Each row below is a small network's average activation on inputs in which a field has the value named, seen along a few directions.
Values that are neighbours, or in one group, have similar rows; names and order tell nothing.

Values of FESER:
nat: [-2.87  0.70  3.32  6.89  2.94  7.92 -4.81 -1.05  7.62 -3.01 -2.69]
mozan: [-2.90 -5.45 -7.79  9.13  3.66  0.24 -7.07 -3.87  9.08  5.33 -4.48]
bap: [ 0.09 -0.20  6.68 -5.08 -2.39 -1.19 -3.77 -0.17 -8.82  2.26  6.60]
lup: [ 3.85  6.93 -2.01  1.34 -7.59  2.42  0.01  2.86 -9.11  5.43  8.35]
mulab: [ 0.81 -4.80 -1.62 -5.10  2.00 -5.06  8.40  5.18 -0.05 -5.93 -0.61]
nuz: [ 1.03  2.83  1.42 -7.18  1.37 -4.33  7.24 -2.95  1.27 -4.08 -7.17]
The values of FESER form 3 separate groups.
List the group mates of mozan, in the order listed. -> nat
List the group mates of nuz, in the order listed. -> mulab

Values of NULUF:
sote: [-2.27 -3.61 -3.12  5.32  2.90  1.10 -4.10 -1.38  6.23  1.98 -1.97]
bizeg: [-2.37 -1.07 -0.08  4.93  3.31  3.56 -2.90 -1.77  7.53 -1.32 -4.00]
vare: [ 0.30 -3.38 -0.63 -3.88  1.20 -4.53  3.14  0.38 -1.14 -2.42 -2.12]
fep: [ 0.95  2.12  4.78 -2.09 -3.01  2.12 -0.69  3.05 -6.52  0.04  7.00]
vidak: [ 1.18  0.08 -1.95 -1.85  0.06 -2.20  4.47  0.61  0.06 -2.58 -2.90]
fam: [ 2.21  5.86  1.01 -2.44 -4.47 -0.05  0.07 -0.88 -6.17  4.30  3.99]
The values of NULUF form 3 separate groups.
List the group mates of vare, in the order listed. -> vidak
List the group mates of sote, in the order listed. -> bizeg
